A small network was trained on invented records. Each row is its activation on one of them, seen along a few directions.
After each row come some of the record's fields: Sapop, Nizuv, Zut, Gego, Vonuf, Bebev.
A field that a record lacks is left out.
The largest differences between rows may come from other fields.
In the rows, zero is written as 500.
Random noise pushes rows far along 19 fixed directions. That doesn't count. These rows show it; they differ only by the noise:
[629 597 334 358 569 564 461 331 563 471 334 595 319 457 627 601 598 243
 371 347 530 375 454 342 565 559 532 590 303 442 635 434 603 257 396]
[443 555 188 493 429 399 552 569 515 667 674 415 448 318 529 483 218 498
 416 365 499 359 358 567 521 593 680 786 517 591 288 437 675 599 259]
[446 449 363 428 455 481 575 494 480 533 489 403 406 574 646 417 375 309
 533 557 502 359 398 351 521 382 416 599 506 525 496 742 533 610 428]
[636 553 436 523 376 373 604 333 386 666 568 516 391 309 709 682 549 567
 724 553 594 657 517 478 471 510 468 387 253 577 509 623 411 479 274]
[704 546 432 443 394 412 489 346 330 486 515 356 444 595 437 543 647 465
 511 524 589 643 419 433 463 460 421 614 634 622 445 469 527 479 414]
[234 460 276 653 431 261 529 585 597 625 297 632 559 559 550 579 683 570
 368 328 450 520 576 586 665 455 673 259 401 633 674 431 222 480 736]
[541 401 629 461 667 527 510 614 419 443 491 543 384 344 616 539 457 452
 639 673 368 514 313 404 607 556 390 414 564 435 562 761 586 555 623]
[575 598 392 379 451 512 550 370 471 455 351 576 554 657 463 496 729 418
 379 486 482 386 335 394 414 580 494 757 566 499 491 303 630 352 588]
[511 324 676 476 394 452 618 567 532 608 629 530 584 515 526 507 517 678
 567 501 503 518 566 549 379 348 438 420 500 701 566 404 425 630 417]
[497 472 423 479 417 402 501 491 465 511 542 379 536 481 489 417 419 427
 430 550 553 526 430 332 478 510 550 558 476 527 556 498 399 492 476]
[312 412 625 665 542 427 352 499 505 578 542 448 576 589 389 507 632 535
 562 466 436 453 592 426 709 590 441 537 582 524 458 557 388 534 485]
[362 434 474 552 547 437 269 611 627 318 583 508 591 491 295 328 525 512
 350 527 439 616 368 618 517 488 373 504 512 530 464 457 481 576 603]
[452 663 503 552 666 586 385 318 328 472 416 496 466 610 545 651 442 427
 520 610 454 348 570 344 559 597 214 336 400 479 679 639 400 357 531]
[597 514 436 389 414 490 571 536 495 456 684 469 544 484 546 423 611 525
 279 388 612 553 404 471 360 233 413 756 483 492 492 410 451 458 636]
[372 400 506 490 476 470 574 628 550 497 529 559 705 613 427 397 598 514
 437 567 408 322 323 455 469 557 579 713 622 492 423 405 540 536 717]
[505 462 583 357 745 579 436 524 503 436 682 517 593 337 574 473 449 544
 344 489 589 472 327 368 375 445 357 767 547 427 403 626 614 455 640]
[549 372 631 536 603 447 438 552 562 492 506 611 613 556 569 507 635 511
 485 583 435 397 477 543 441 491 534 568 514 653 595 507 405 464 645]
[377 347 581 422 518 530 445 488 824 461 369 729 463 438 474 509 653 484
 246 397 382 399 270 535 619 399 354 655 575 582 657 382 485 537 601]
[339 348 475 435 451 475 442 426 733 394 360 524 627 678 399 312 540 470
 480 568 597 650 483 566 379 407 434 392 462 556 437 563 526 670 449]
[474 380 618 218 490 505 670 446 475 522 286 559 628 736 613 515 448 588
 461 483 572 578 416 332 465 438 359 412 681 470 505 623 620 605 491]
[494 471 399 674 496 542 500 439 708 515 592 496 616 522 490 423 460 451
 532 694 577 382 548 769 315 475 723 668 376 586 391 538 408 585 541]

[398 624 461 426 476 483 492 542 429 514 534 523 692 631 493 395 312 636
 505 529 402 385 466 504 364 631 377 545 441 474 394 456 637 559 323]	Sapop=t3 Nizuv=k2 Gego=g2 Vonuf=d2 Bebev=m1
[469 494 588 461 328 596 799 491 415 557 466 503 568 653 472 565 479 633
 657 572 537 577 647 493 475 456 490 203 480 351 508 428 499 585 499]	Sapop=t1 Nizuv=k1 Zut=z1 Gego=g1 Vonuf=d1 Bebev=m3
[393 485 350 464 456 445 469 277 657 484 185 468 438 551 378 470 715 470
 431 342 698 793 586 502 491 439 562 403 558 558 444 478 529 525 469]	Sapop=t3 Nizuv=k1 Zut=z2 Vonuf=d3
[616 531 350 527 433 433 426 411 437 485 643 328 465 474 395 600 554 435
 470 481 630 615 397 493 637 469 571 590 543 467 356 591 410 493 467]	Sapop=t1 Nizuv=k2 Vonuf=d1 Bebev=m2
[451 361 567 398 485 402 457 653 437 440 563 372 681 652 441 314 423 550
 435 456 560 627 544 372 405 385 467 413 583 550 481 513 480 588 515]	Sapop=t2 Nizuv=k2 Gego=g2 Vonuf=d8
[367 515 589 532 339 566 604 359 528 502 333 411 374 536 354 472 614 484
 463 571 450 519 469 340 590 379 293 555 749 488 638 430 395 587 596]	Sapop=t1 Nizuv=k1 Zut=z1 Gego=g1 Vonuf=d9 Bebev=m3
[454 421 414 441 643 535 596 506 591 580 393 499 473 395 585 503 445 491
 375 379 648 456 652 417 300 346 713 411 463 634 631 425 495 434 594]	Sapop=t2 Nizuv=k1 Zut=z1 Gego=g1 Vonuf=d10 Bebev=m2
[510 542 793 622 599 828 670 397 424 558 393 459 233 387 302 830 548 611
 532 548 379 409 555 507 709 478 350 342 842 456 725 363 468 515 752]	Sapop=t3 Nizuv=k1 Zut=z2 Gego=g2 Vonuf=d5
[460 371 443 537 558 317 456 628 345 606 712 512 531 413 462 705 669 583
 517 343 475 427 482 452 570 433 477 322 469 754 545 400 412 425 554]	Sapop=t5 Nizuv=k2 Vonuf=d1 Bebev=m2
[376 403 640 442 545 446 437 490 597 576 484 621 548 377 533 483 497 719
 425 338 518 572 578 489 358 451 331 405 446 731 609 355 496 523 345]	Sapop=t4 Nizuv=k1 Zut=z2 Vonuf=d8
[538 487 515 541 460 411 584 508 557 561 300 547 450 342 589 437 595 490
 648 582 483 621 498 460 478 659 769 567 528 437 474 519 545 499 531]	Sapop=t4 Nizuv=k2 Gego=g1 Vonuf=d9
[536 545 511 450 493 431 574 470 468 559 393 521 689 595 539 549 357 755
 349 428 657 740 620 622 432 511 625 389 628 491 464 467 449 508 563]	Sapop=t2 Nizuv=k1 Zut=z1 Gego=g1 Vonuf=d1 Bebev=m3
[506 493 461 358 421 510 723 656 576 573 383 654 457 473 666 457 371 633
 411 361 396 446 478 622 390 387 534 487 521 558 583 331 654 619 448]	Sapop=t4 Nizuv=k2 Gego=g2 Vonuf=d8
[440 361 756 421 538 430 426 714 555 429 629 627 783 519 550 444 360 552
 492 596 381 436 429 369 559 609 443 394 372 351 567 561 361 478 564]	Sapop=t1 Nizuv=k2 Gego=g2 Vonuf=d9
[612 638 441 457 400 635 557 317 483 495 516 389 481 656 518 583 461 360
 489 484 659 465 612 432 554 435 510 596 420 318 447 565 417 404 416]	Sapop=t1 Nizuv=k1 Zut=z1 Gego=g1 Vonuf=d8
[469 367 592 376 546 461 461 590 462 537 640 430 608 580 521 432 471 550
 413 363 550 474 463 385 469 391 433 651 651 600 401 530 574 554 431]	Sapop=t1 Nizuv=k1 Zut=z1 Gego=g2 Vonuf=d2
[420 658 447 612 480 539 536 455 372 532 442 433 418 533 534 487 605 541
 598 439 538 586 775 470 428 411 403 311 366 433 562 500 432 451 529]	Sapop=t4 Nizuv=k2 Gego=g2 Vonuf=d5
[547 593 300 504 381 476 516 287 504 514 316 499 413 670 450 609 654 458
 539 377 624 669 630 632 543 475 554 349 428 508 429 463 505 476 370]	Sapop=t1 Nizuv=k1 Zut=z2 Vonuf=d10
[581 546 424 480 384 558 641 405 498 598 522 492 426 601 598 670 657 477
 531 356 613 462 655 523 570 280 520 476 385 433 496 540 402 460 477]	Sapop=t1 Nizuv=k2 Gego=g1 Vonuf=d1 Bebev=m2
[605 552 462 492 345 478 633 557 407 492 534 552 474 547 469 584 596 566
 420 495 438 500 373 610 484 404 471 521 607 590 586 322 460 483 660]	Sapop=t5 Nizuv=k1 Zut=z1 Gego=g1 Vonuf=d5
[655 440 662 333 628 550 408 448 367 487 462 430 429 681 577 486 464 441
 654 563 441 343 524 392 338 444 294 578 666 749 511 639 690 555 292]	Sapop=t1 Nizuv=k2 Gego=g1 Vonuf=d2 Bebev=m3
[469 438 402 592 549 321 306 565 494 514 639 468 355 192 368 580 759 500
 511 361 473 632 365 541 605 511 555 580 532 706 407 444 497 458 546]	Sapop=t1 Nizuv=k1 Zut=z2 Gego=g1 Vonuf=d2
[571 408 601 497 318 460 722 469 483 507 474 472 538 547 477 504 623 521
 593 716 505 526 369 425 435 394 474 531 649 558 522 465 414 606 613]	Sapop=t4 Nizuv=k1 Zut=z2 Gego=g2 Vonuf=d3
[532 350 634 367 511 332 468 648 371 537 594 440 760 713 520 435 422 605
 439 426 555 554 515 339 499 550 509 506 657 534 405 509 540 527 393]	Sapop=t4 Nizuv=k2 Gego=g1 Vonuf=d5
[614 502 586 459 600 526 456 590 248 388 641 308 615 544 446 314 297 418
 728 788 490 503 417 286 374 738 548 557 561 349 318 685 683 506 436]	Sapop=t2 Nizuv=k1 Zut=z1 Vonuf=d10 Bebev=m2
[705 306 522 380 573 389 492 802 646 425 494 651 416 414 760 325 527 400
 591 464 366 538 386 680 485 481 741 624 483 536 421 662 725 584 441]	Sapop=t3 Nizuv=k1 Zut=z1 Vonuf=d1 Bebev=m3
[515 560 561 432 433 498 658 405 440 652 246 642 524 501 530 627 560 686
 471 386 465 507 584 434 467 705 609 362 503 535 673 191 550 389 415]	Sapop=t4 Nizuv=k2 Vonuf=d2 Bebev=m3
[482 473 435 479 531 671 597 480 629 533 554 339 443 584 440 487 247 407
 427 392 656 371 668 602 478 326 616 586 642 478 388 487 596 630 412]	Sapop=t5 Nizuv=k2 Gego=g1 Vonuf=d9
[554 473 467 409 451 460 482 457 434 475 489 466 520 598 533 555 460 462
 459 476 570 589 431 443 581 482 422 425 528 471 485 602 474 508 434]	Sapop=t4 Nizuv=k2 Vonuf=d5
[564 456 469 586 424 380 533 454 422 581 575 432 616 543 408 538 670 560
 545 526 565 567 468 512 491 603 701 638 594 566 357 420 449 471 542]	Sapop=t3 Nizuv=k1 Zut=z2 Vonuf=d10

Which values does each new row have?
[340 578 549 520 578 723 536 271 555 491 428 450 487 484 366 558 520 525
 430 520 600 471 535 368 475 468 340 531 517 339 519 515 459 476 599]	Sapop=t3 Nizuv=k1 Zut=z2 Vonuf=d10
[477 467 627 389 370 391 327 482 447 495 560 393 639 769 453 327 506 452
 511 391 502 505 516 282 568 580 350 733 585 460 368 547 554 507 202]	Sapop=t5 Nizuv=k2 Gego=g1 Vonuf=d5
[470 406 636 337 585 445 381 415 465 509 677 429 692 503 417 490 540 580
 447 421 659 510 487 215 329 487 330 609 502 617 423 427 527 425 368]	Sapop=t3 Nizuv=k2 Gego=g1 Vonuf=d8
[587 483 470 274 540 518 776 819 325 536 647 566 524 455 764 594 315 519
 523 435 440 336 387 362 493 396 547 445 479 343 498 613 602 478 696]	Sapop=t1 Nizuv=k2 Gego=g1 Vonuf=d9
[472 492 387 423 669 547 571 497 561 631 468 541 504 307 527 637 564 598
 344 232 639 473 512 509 462 534 822 628 558 515 411 397 625 411 621]	Sapop=t1 Nizuv=k2 Vonuf=d2 Bebev=m3
[552 437 578 518 583 529 506 524 604 582 471 626 582 549 500 609 706 598
 457 331 497 437 609 663 546 546 735 574 533 530 435 348 563 444 550]	Sapop=t1 Nizuv=k2 Gego=g2 Vonuf=d2 Bebev=m3
[399 606 393 619 540 574 504 451 560 577 422 507 376 347 385 496 602 503
 641 469 407 416 509 574 546 719 657 645 505 424 335 437 721 527 403]	Sapop=t3 Nizuv=k2 Vonuf=d1 Bebev=m2
[583 482 495 450 372 528 613 395 389 551 585 439 398 556 511 617 721 484
 697 481 567 546 498 459 502 349 365 522 508 534 390 554 554 543 429]	Sapop=t1 Nizuv=k2 Gego=g1 Vonuf=d8
[386 370 447 498 595 542 462 596 532 423 584 478 528 547 307 534 443 528
 493 471 525 540 435 679 507 455 491 301 611 593 347 501 671 653 558]	Sapop=t5 Nizuv=k1 Zut=z2 Gego=g2 Vonuf=d5
[584 461 590 722 363 518 414 541 551 365 629 514 404 484 315 506 669 504
 638 764 320 559 380 809 592 431 349 393 471 590 588 492 307 628 607]	Sapop=t3 Nizuv=k2 Vonuf=d2 Bebev=m3
[422 497 388 650 432 403 458 384 457 527 406 457 408 594 473 544 727 416
 501 538 474 452 451 483 563 383 422 543 595 695 595 552 292 496 665]	Sapop=t2 Nizuv=k1 Zut=z2 Vonuf=d10
[575 508 676 483 540 645 528 499 487 393 510 542 482 334 408 517 449 506
 660 704 428 571 452 410 485 694 484 299 343 283 583 461 541 434 480]	Sapop=t3 Nizuv=k1 Zut=z1 Vonuf=d10 Bebev=m2
[361 331 500 512 582 327 421 581 588 510 410 575 536 469 503 453 747 537
 414 379 487 556 408 527 472 382 507 577 684 725 486 506 489 520 728]	Sapop=t5 Nizuv=k1 Zut=z2 Gego=g2 Vonuf=d5
[495 502 838 484 410 577 509 473 428 374 360 568 606 503 255 433 563 711
 537 738 353 705 359 439 421 685 295 336 669 442 695 303 474 534 633]	Sapop=t5 Nizuv=k2 Vonuf=d5
[498 530 557 438 420 534 544 572 456 447 507 574 424 535 348 594 675 673
 468 317 424 667 505 628 588 384 269 326 572 503 508 297 589 534 535]	Sapop=t3 Nizuv=k1 Zut=z2 Gego=g1 Vonuf=d8
